Each row below holds a small network's activations on one record, seen along a few directions.
Each row is followed by the record's values for the fields B, L, W, C, K.
A field that a record lacks is written none.
Other fields move the rows too, some of them a lot.
Strong random noise was added to every row along 22 fixed directions; ignore it. To show where, here is one row again and again, with new noise each time:
[-486  -62 -105 -513 -145 -130  229  536  124 -121  256   56  301  -35
  196 -197 -228  515 -307 -176    6  -41   51  212 -188 -140   59  294
  -80  -27 -201   16  -51  -39 -354  319   40 -163 -201 -237  -64  -73
  157   54  181   26]
[ -66 -196  -81  431  -69  202  248  524  114   45 -388  555  631 -466
  530  -32  175  194  207 -734  312 -280 -357 -105  198 -312  448  322
  -54 -182  123  -26 -253   77  230  236  153 -557 -164   86    5  -32
 -510   50  185  -49]
[ 253 -184    1   77  131  222  -45  390  -23  -80  126  -33   25   49
  250 -260   20  124  143 -266  613 -166  178  -94 -188 -263   53    5
 -201 -128   18   88  -78 -250   11  211  -26 -251 -145    6 -295  323
  -88  247 -270 -221]
[-125   23  -35  585  258   72  204  -10   69 -262 -679  395 -409  -76
   62   32  206 -169  391 -168 -248 -116 -103   11 -320  -10   84  218
 -153  428  105  -91  -52  357   63  123  487 -285  338    5  575  -16
 -526 -328  214   97]
[-302  224 -273 -284  347  -18 -109  486  243  -89  136  211  248 -288
  -15 -197  -24  403   -2   17  160 -408  189 -238   98  102 -290 -234
  -61    8 -442  221  -10   54 -173  370  -18 -419  230 -240 -299  -82
  141  174  -55 -538]
[ 183  106 -409  208  108  274  184  720 -114 -132   86  -71   48 -225
 -173 -220    9  186  175  169  103  445 -183  255  222   17 -195 -372
  363  144  284  267 -307  -29  234  -91 -206  243 -341  -59 -105  -95
  203  139 -333 -521]
[ -48  271 -210 -717 -506 -798  165 -124 -227  -94   61 -480  341    7
 -301  258 -285  108 -448  241 -578 -162 -105  259  220  631 -204  102
  325 -195   68  411  -61  507  -15 -226  151  455  238 -482  360 -473
  -36  149  386  314]
[ -64  185 -317   40 -303 -115 -404  123 -446   49  104 -305  -71  214
  162  -80 -149  237 -408 -159 -254 -289  -64    7 -199 -172  227  272
   34   78  -68   19  136  105  135  265  103   19 -249 -419  353 -139
 -403   89   79  225]
[ 198   31 -104  420 -253   67  -56 -261 -149  -79  -64  247 -278 -421
 -360  191  294  -96  778   13  -84 -227   46  328  -85   90  107 -125
   23  270  314   91  -32  289  406 -246   67  381 -218  136   98 -296
  -54 -321 -463   54]
[  42  160  418  335  -72 -387  -35 -320  231 -230 -110  242  -92   95
    1 -225  234 -480  237 -403 -199  -10 -436 -368 -285 -365  274  314
 -577  450 -129  445   14 -366   -9  226  313 -160  253  -69  309  305
  146  304  227   -2]
[-148  297 -308  171 -208   92  -56  172 -454  564 -230  -77 -662   57
 -177 -125 -202   59 -184  -13   98   84  368  -20  -42  -54 -396  123
  312  139 -154 -333 -140   74  146 -282 -128   39  129  -73 -514  118
 -120 -405  181 -113]
[  53 -156  216 -170    6 -284 -334   27 -107  186 -144 -278 -259  195
  238  432  171  -84  186  464  200 -408 -484  327   85  589 -102  301
 -269  342 -259  258 -365 -191  -67  -67   50  245 -145   13  292  270
   10  213 -260 -141]
[-253 -124 -427  119  -81  183  -56  154  -95  303   83  218  226 -278
   24   51   14  544  -47  -95    5   73 -202 -135  219  -43  211   47
  203   99  270 -245   75  217  132 -385 -207   46 -659  -77 -217 -254
 -105 -258  -42  -90]
[ 145 -296   28  305  -75  115  110 -111  -66   72 -346  226   -3  -72
   72 -342 -152 -257  226  -45  507  325  149  -35  140 -117 -287  308
 -421  -51 -138  101   -9   -2 -183  -57   73 -259  221   64  250  354
  -19  -84 -108   99]
[-267  307  353   78   15    2 -250   32   94 -357 -121  -43 -279 -249
  -93  451  256 -233   80  -93 -489 -263 -393  289 -289   72  112 -106
  130   81 -249  -41 -432 -195  191  190  208  465  402  305  155   70
 -118 -401  -64 -259]
[ -82  165   60 -382   13  343 -227   33   34 -216  132 -261 -327  329
  265 -140  266 -218 -332 -470  255  240  304 -106 -514 -120   96 -158
  -78 -156  -72  167  110 -420 -237  139  248  319  -22  102 -364  306
  -71  132 -262  -45]
[-154    7  -79 -355  164 -129 -345  117  264   29   78 -190 -121  190
   87  166  -65  267 -354  212 -409 -117 -327 -152  -48  438   -3 -249
  184  -22  263  -57   57    3  -64 -537  250  455 -176   26   16  -87
 -275   83   76 -339]
[ 405  102  -18 -101  -95 -278   91 -275   46  110   69  -63  292   24
 -164 -185 -176   -9  -10  236  268  -41  182  -96  250   13 -181 -172
  -67 -366   77  144  278  374   -8  -89  -76 -309   57 -182   89  -21
  146  216   -4  259]
[-124  302  -69 -222  -84 -369  462  430 -219 -141  272 -365 -366 -100
 -692  -11   59 -125  193 -261   81  430 -232  175 -363 -369  397  -58
  112  415  431  254 -251 -125 -412  349   84   53  179 -132 -393   40
  246 -198 -213    4]
[ 148  -55  -61  275   86   75 -102 -337 -232  -46  -92  -10   24 -248
  -90  -55   16 -278  115 -267 -114 -203  286 -515   12  -82  -18  104
  183  -92   67 -244   58   22   72  -55   39   68  338  -39  -77  -56
 -502 -182  152 -213]
[ 211  255  199 -203 -151 -204  149  -53 -131 -243 -324 -370 -625  -78
 -212  255  232 -179 -140   89  315  -91  129  265 -436  293 -538  117
  125  -81 -219  236 -476   49  189 -132   36  458  401 -117 -206  507
   78 -321 -174   21]
[ 344  -91  -33  209 -102  162  -51  280 -377   85  -18 -121  -64  197
  359  332  267   14  329  171  406 -499  -16  398   51  235  191   69
  172   93   58   58 -247  -81  395   72 -128  -46 -264  198 -116    1
 -229  212 -389  -44]
[ 289  249  545  156    8  -90  273 -163  526 -216  342  138   45  288
   92 -315 -161 -108  194  194 -141 -198 -109  181 -331 -623  446 -433
  119 -183  327 -249  281  134   21  345   47 -574  -33  333   97   66
  309 -111  -35  123]
[ 268 -252  194  218  234  568  164 -359 -106 -119 -193  -55  291  304
  402  -91   80 -299  318 -605  328  471  231  -77   92  -66   34 -185
 -318 -238   49  108 -106  -24  270 -164 -107   41 -220  205  -46  240
  190  195  294  101]

[  84   30 -284  322 -765   56  307  -72  -43  240 -265  494  150   11
   34 -594 -501  -76 -223  263  206  419  199   54  499   34 -591  -22
  279 -223  -13  317   65  214  354 -650 -155 -200  391  271 -195   97
  326 -411 -192  -57]
B is b1, L is l2, W is w2, C is c1, K is k2
[ 195 -332  406 -118  211  168  143 -824 -259 -644   99 -250  639  136
  138  642  230 -246   -9 -283 -190 -297  514 -133  -63  275  152   60
   -8 -518 -260 -169   15  -16  335   81 -240  249  478  176   70 -130
 -166   27  395  418]
B is b1, L is l2, W is w3, C is c2, K is k2
[  -7  254 -405 -409  -11  -67 -218  282 -180  402 -259 -453 -186    3
 -272 -134  -43  -23 -512 -246  455  739    0  -60  180  171 -400 -104
 -282 -250  -60  407    9   57 -319 -117  126  279 -144 -482  -14  251
   88  367  -78  249]
B is b1, L is l1, W is w2, C is c1, K is k2
[ 472 -530  -39 -187  233  262  382 -285  -55 -310 -211 -180 -105  118
  501 -160  268 -152  160   34  650 -122  570 -127 -259  294 -297  280
   81  -52  231   49   15  172 -159  -20    2   11 -246 -245    6  236
 -247  103 -235   12]
B is b2, L is none, W is none, C is c2, K is k1
[ 400 -123  131 -216   57 -111  347  297  419 -551  343  157  431 -296
 -120  -54  280  -55  253  162  270  -70   79  111    4   61   16 -288
   89 -267  287  372   22 -228  -27  115    9   68   37  128 -142 -109
  205  523 -505 -205]
B is none, L is none, W is none, C is c2, K is none
[-199 -203 -403 -486  241 -347  727  322  327 -134  208  221  244 -142
 -115 -179  193  619 -232  235   36   94  168 -373 -142  191  -37  366
  209  396  311   37  325  140 -469 -128  -69 -179 -456 -582 -279 -314
   75  328  208  -30]
B is b1, L is l1, W is w3, C is c1, K is k2
[ 167 -123  110 -131  152  201  302  -49  406 -255   -4   50  252  281
  681 -329  -18   15 -212   41 -158 -164   85 -220 -107  148  -86 -101
  418 -138  213  -35   86   38  112 -129   17  -25 -267   -1   -2   16
  -48  188  250 -360]
B is b1, L is l2, W is w1, C is c1, K is k1
[ 247 -194   -7   32  711 -101 -200 -249  -40    7   41 -373 -244 -191
 -476  386   70  284  183  293  214 -226  -11 -331  -86  143  -98 -207
 -102  -20  227 -381   11  350  -73 -170 -175    3 -114 -290    2  144
 -156 -199  -85  -46]
B is b2, L is l1, W is w1, C is c1, K is k1
[  41  427 -163  159   68  333  -30  140   31  365  -77  171 -498  141
  119 -325  -50 -127 -180  433 -139   -2  557   23   65  -30 -518 -319
  639  -52 -127 -494  139   42  157 -100 -131  -98   23  106 -346 -115
   16  -60   44 -335]
B is b1, L is l2, W is w2, C is c2, K is k1
[-189 -127 -144 -323 -328 -320  -23  212  -70  422   83  194  287 -353
 -234  -72 -131  -35 -131   97  263  232  138  -84  488  127 -297  392
 -162 -177 -238   12   24 -285 -454 -237    6   82  171  -24 -219  -75
    0  292  -11  -35]
B is b1, L is l2, W is w2, C is c2, K is k1
[  48  630  -58   45 -299 -154 -281 -413   64  156 -163  -47 -213  -84
   71  -35  151 -104 -195  127 -228 -407 -259  -83   -3   68  -51 -207
  358   87 -122  236   64  407  313   71   26  -29  -58 -204   91  -25
   72 -325 -147  -52]
B is b2, L is l1, W is w1, C is c1, K is k1
[-186  135 -178   95  176   28   43  464  -37  478  181   32 -300   -2
 -133 -341 -307  -53  292  -57 -337   25   -5 -186  153 -202   89 -214
  401  379  316 -346 -115 -167 -195  -30    6 -116  -55   79 -476 -253
  -65   -7  283 -681]
B is b2, L is l2, W is w1, C is c1, K is k1
[ 197    2   60  232  130  345 -196  -30  173  -79  -10  113  118  468
  290   46  171  -96   18  535   -7  424 -315  261  356  375 -194 -447
  -84   93 -102  371   23 -239  391 -402 -193  217 -299  368  248   96
  495  436 -297 -170]
B is b1, L is l2, W is w1, C is c1, K is k2
[ 128 -346   73  351 -124  147 -575  -12 -197  228  -21  -45   82 -218
   19  130 -174   38   75  -89  310  -50 -429  -67  294 -115   63   35
 -242 -240  -12  -61 -266 -195  208 -293 -119  129  -28  267   17  329
 -206 -269 -353 -181]
B is b2, L is l2, W is w1, C is c1, K is k1
[-156 -244  111  -89  189  363  -76   -4  176 -380  295  234  -73  405
  314   49  -57  595  111 -135  148 -571  641   85 -549   53  -41 -217
 -276  -98 -226 -123  139  -20  415 -131 -115 -117 -107  240 -464  110
  239  -96  -71  -37]
B is b1, L is l2, W is w2, C is c1, K is k2
[ 130 -416   12   84 -135   28  211  127 -288  175  229  -64   36  -87
   12 -109  -72  201  337  -65  795   15  -24    4    7 -249   64  368
 -230  224    8   89 -280 -236  -41    5 -454 -198 -340  -22 -490  413
  375 -157 -343 -141]
B is b1, L is l2, W is w3, C is c2, K is k1
[ 365 -266  146 -222 -109 -239  161  -20  -83 -138 -163 -359 -104  428
  619 -157  165 -230 -589  -64  225 -250  110 -331 -433   18   52  770
   91  -78   76  -12  120 -303 -285  198  263  -24  -41 -362  220  332
 -684  493  201  242]
B is b1, L is l3, W is w1, C is c1, K is k2
[ 380  183  238   36  -35  235  111 -475 -407  154 -221 -431  176  616
  432  194 -120 -115 -124  -37  635  -28  189  248  208   39 -151 -245
  -49 -442 -364  119 -218  398  508  125 -460 -496   79   90 -145  444
  458 -123  178  445]
B is b1, L is none, W is none, C is c2, K is k1
[ 347 -191 -404  237  540  397  270 -177 -151 -550 -126   66  531    7
   25  -55  120   98  366 -244  352  -48  415 -458  240  222 -122 -509
   -9 -139  183  447   78  487  360   -7 -151 -448  332 -111 -132 -149
  -48   93  -57 -157]
B is none, L is l3, W is w1, C is c2, K is none
[-245 -218 -318    0  -47  158 -153 -279  143   50  128  417   -5  298
  516 -500  -40  295 -121 -300   33 -409  390 -773 -291  -48  182  234
 -108  342   85   35  575  -25  -73 -251  157 -328 -235 -104 -347  -39
 -256  -12   35 -274]
B is b1, L is l1, W is w3, C is c1, K is k1
[  50  200  104  119  -80   72   18 -252 -206  -49  -41    5  -48  155
 -139  203   91 -249  108  143  -45  134  190  220   99   61  -72 -104
  -37  -18 -269   47   -3  -24  165   16 -109   17  323  230   22  -47
  186  -27   28  211]
B is b1, L is l2, W is w3, C is c2, K is k1
[  53 -238   13 -130 -181  292  120  112  -38 -305  303  125  131  474
  489 -311 -198  104  -53  375  247 -177  552  256 -131   43 -120   80
   59  -68 -253   58  207 -217  -60  134  -83 -236  102  318  -87   31
   88   76 -302  -84]
B is b1, L is l3, W is w1, C is c1, K is k1
[-351 -245 -538  113 -125  232 -393  233 -363  314   77  141  466 -324
  337  -65 -202  387 -186 -118 -269 -239  -84 -269  521  117  -25  302
  286   67 -159 -213  -79   -3  153 -110 -227  108 -406 -213   20 -388
 -370  -51  126 -437]
B is b1, L is l2, W is w2, C is c1, K is k2
[-201  -39   26 -597 -343 -305  150  361  112  -40  229  -93  122  276
   92 -115 -315   -4 -331  289 -233  145   87  488   14  160  -26  119
   55 -171   27   44  120 -120 -475   84  294   97  145   73  237 -238
  -11  314   50  220]
B is b1, L is l3, W is w2, C is c2, K is k1
[-223  338  167 -130 -189  156 -115  108  -25  264 -199 -126 -427 -165
  233  102  166 -199 -360  667   83   40 -134  507   50  171 -534  233
  458   77 -671 -228 -370 -208 -129  274 -278  286 -111   40   86  296
  295 -391 -322 -215]
B is b1, L is l2, W is w1, C is c1, K is k2
[ 320   50  123 -156 -164   67 -442 -629 -311 -108  -16 -594 -257  657
  485  182  125 -365 -230  390  -55 -251  -74  219 -119  377    5  -12
   76   40 -122  261  111   91  124  129    9  274 -183  -76  547  123
  -63   82 -305  280]
B is none, L is l3, W is w1, C is c1, K is none
[ -10 -139 -115  189  300   74   37  -10 -229 -240   31  -10  282  -70
 -383  -12 -237  -78  -71  -40 -329  300  421 -286  198   41 -278    7
  -85 -169 -238 -144   92 -162   19  -42  -98  123  596  -38  126 -195
 -177  195  454  -52]
B is b1, L is l2, W is w3, C is c1, K is k2
[-156 -155   12  -15  587  140  273  125 -206  -97  -81 -128  320 -388
  -59  469  211  121  303 -116  303 -283    0    2  138  -49  197   85
   58    3 -213 -334 -306  237 -212  733 -306 -533  198 -123  -76  -56
 -100 -296   75   49]
B is b1, L is l3, W is w2, C is c2, K is k2
[-204  312  209  126  -83   -2  179 -116   92  -64  -94  199  -72  411
  235  427  171  157 -285  455 -403 -135 -166  330  -75  193  102    6
  311  152 -228 -224   21   91  406 -156 -133  -90   -7  304   79 -109
  183 -161  279  224]
B is b1, L is l1, W is w3, C is c1, K is k1
[-155    0  240  169   93 -101  -73   73  128  -52   42  176  -67  110
 -108   85 -183   87 -132 -369 -251 -256  103 -264 -297 -298  260   -5
 -132 -183   16 -374   86 -178  122  -61  188 -214  516  258 -248   67
 -317  -95  417   44]
B is b1, L is l1, W is w3, C is c1, K is k1
[-495 -159    2 -460 -305   45 -130 -400   77  138  -74  -34 -319  608
  242  128 -421  214 -160  121 -182  -27  219  510 -271  325  157  -75
 -246  -78  136 -170  379  513 -304 -313  396   21 -102  269  340 -120
    7 -551  -77  627]
B is none, L is l1, W is w2, C is c1, K is none
[ -28   96   33 -166  -72 -156 -319  132  162  182   75 -298  -42 -198
 -117 -301 -329 -215  102  125 -194  174 -517  175  175  -45   26 -168
 -110   84   83  256  -90  -29 -438  269  213  220 -154 -118  491   20
  105    0 -220 -280]
B is none, L is l1, W is w3, C is c1, K is none
[-279 -155 -230 -172 -335  238  197  227 -149  -36  245  -91  344  185
  489 -284 -195  -14 -165  297  -52  290 -274  466  178 -102  375  157
  363  232  122   93   70  -38 -394  517 -131 -140 -488   44  411 -218
  185 -168 -471   22]
B is b1, L is none, W is none, C is c2, K is k2
[ -32 -392 -142  357  163  425 -124  113 -551  -61 -147 -276 -188  433
  150   76 -349  205   38   99  356  169   19  254   -1   21 -113   51
 -236  134 -204  -20 -264   48  201   34 -285 -211  178  146  127  370
   26 -444 -161   71]
B is b1, L is l3, W is w1, C is c2, K is k2

Here are new rows. What are their fields?
[  75  199   38  152  -75  248  243  145 -453    8 -119 -344 -118   52
  336  295  385 -164  -60 -259 -288   62  -11  297 -101   53   25  316
  531  234  -63 -202 -492 -198  512  139 -296  574 -632 -220  -35  -97
   24  225  415  -51]
B is none, L is l1, W is w2, C is c1, K is none
[ 384  -97 -343 -207 -521    0  200  -85 -186 -254  270 -100   85   13
   61 -420  202 -108   38 -358  399  -20  445 -181 -305  -38  208  125
   85   45  438  642  347 -108  -36   -1  129  245 -264 -230 -305 -111
 -123  284 -569  105]
B is b1, L is l1, W is w3, C is c1, K is k2
[  -3  347  159  456  -86   92 -452  389  463  -44  -12  331   29 -220
  -42 -414 -278  110 -132 -498 -647  -36 -282 -121 -103 -505  -65 -417
 -120 -320  -43  -23  -68 -224  557 -122  264  204   43  113  100   -9
  -70  222  436 -351]
B is b1, L is l3, W is w1, C is c1, K is k2
[  12 -219 -331  -14  -30  -24  436 -143 -273 -354  304  127  308 -200
 -281  142  159   15  395 -219 -155 -168  337 -333   89  198  247 -112
  458  246  502  146   10   65  200 -263 -159  122  225   70 -604 -508
  -86 -122  -98 -302]
B is b2, L is none, W is none, C is c2, K is k1
[-245  253  -67 -454 -148 -407    8 -315  191  244 -278  316 -311   44
  -64   34  238 -123 -123  -90   87 -264  376 -475    4  559 -544  139
 -119  167 -334  374   50    2  -47 -548  224   54  493 -120 -644   64
  129  177  276 -154]
B is b1, L is l3, W is w1, C is c2, K is k1
[-196  -84 -124 -279    2 -172 -412  -13   52  -31  -71 -196  -17 -311
  148  131  221   -7  152 -619 -211 -410 -444 -282 -151  232  299  129
 -193  231  216  371 -190    2 -127   51  411  472 -348 -353  142  -92
 -375  100  -64 -293]
B is none, L is l2, W is w2, C is c1, K is none
[-399 -238  -88  -30  -85  545 -664 -716 -134 -542   18  -41  351  -42
  404   69 -100   33 -353 -263 -278  -51  109 -159 -116   85   80    7
 -205 -291 -404   23  235  140   44   70   88  359  100  108  593   22
 -250 -627 -268   72]
B is b1, L is l1, W is w3, C is c1, K is k1
[  41  -77  208  352  332  115 -339  159   29 -369  100   34  256  224
 -127  316 -219  355 -309  393 -273    4 -107  114  123   49 -262 -240
 -244 -325 -490 -167  -78 -203  537 -148 -263    3  408  269  283  149
  116  135  201    9]
B is b1, L is l3, W is w2, C is c1, K is k2
[-203  296   51 -632  271 -236   70  -86  294 -156   52 -174  330 -183
   35  319  429  269 -482  -62 -112  -99  -23 -143 -109  268 -119   74
    0 -160 -352   73   62  111 -118  242  -95  203 -370 -550   40  -79
  250  407  322  204]
B is b1, L is l1, W is w2, C is c1, K is k2
[-314 -456 -244 -288  653  253  276  252  222 -229  130  228   10  524
  149  362  212  545  370  221  132   38  227  138 -117  579  253 -275
 -285  406  360   -7  279  143 -202 -341  106 -179 -381  220 -135 -295
  120  293 -133   42]
B is none, L is l1, W is w2, C is c1, K is none
[-175  444  -60 -293 -176   56 -127 -302   82  181 -288  -89  -55  200
  335 -233 -139 -305 -266   53 -170   68   89   93  186  273 -342 -212
  147 -106 -299  236   65  338  -91   84  178  -21  116  -93  254  -12
  195  -91  123  -27]
B is b1, L is l1, W is w2, C is c1, K is k1
[  61    0 -253   66 -397 -267  189 -222 -600  187   -3  -89  257  280
 -131    7 -185 -357  -69  192  -22  239  199  -33  470  183   -8  313
   83  128  -55  200  158  -16  -66  -57 -103 -149  404  -24  131 -254
  -41  239  118  282]
B is b1, L is none, W is none, C is c2, K is k1
[ 284   86   10  -69  106  451  -27   23  188  -47 -180 -319  -70  105
  229 -278 -197  -73 -107 -373  -60  338  118  150 -123  -18 -164 -613
  201 -520  383  -15  -82  256  253 -214  135  421 -342   31   35   92
  -27  -25  122  -73]
B is b1, L is none, W is none, C is c2, K is k2
[-222   43   -2  620  -58  248 -441   31 -374 -156  -53  222 -359  460
  -36  519  361  220   -5 -444 -200   61 -169   86 -345 -127  388   89
 -515  371 -218   85  -49 -393  792 -284  -25  217  -82  280  -77  105
   -4   98   48  361]
B is b1, L is l2, W is w2, C is c1, K is k2
[-360 -286 -339 -247  291 -176  -58  128  240  -65  -51  185    7 -106
 -384  180  -58  345 -132   81   98  225 -185 -284    4  160  261 -135
 -263  -33  477  -66  376  290 -616 -326  419 -226  285   79   86 -125
 -420 -293 -326  182]
B is b1, L is l2, W is w2, C is c2, K is k2
[ 287 -357  462 -161 -226  199 -102  322  372   25  -31  235   74 -201
  327   -3  108 -382  400 -106  -76  -32  276  613   63  275 -256   41
 -160 -474    2 -101 -219 -580   59 -282  350  810 -220  498   92 -128
 -201  708   13 -121]
B is b1, L is l3, W is w2, C is c1, K is k2
[  50  347  -22 -105  196  -36 -329  152 -198 -379  492 -305 -126  228
 -345  243  188  111 -216 -118 -325  -87  255  -59 -372 -169  210 -324
   14  -96  -40  -66  160 -277  204  162   14  283  100  -71 -171 -184
  -79  417   40   56]
B is b1, L is l2, W is w1, C is c1, K is k1
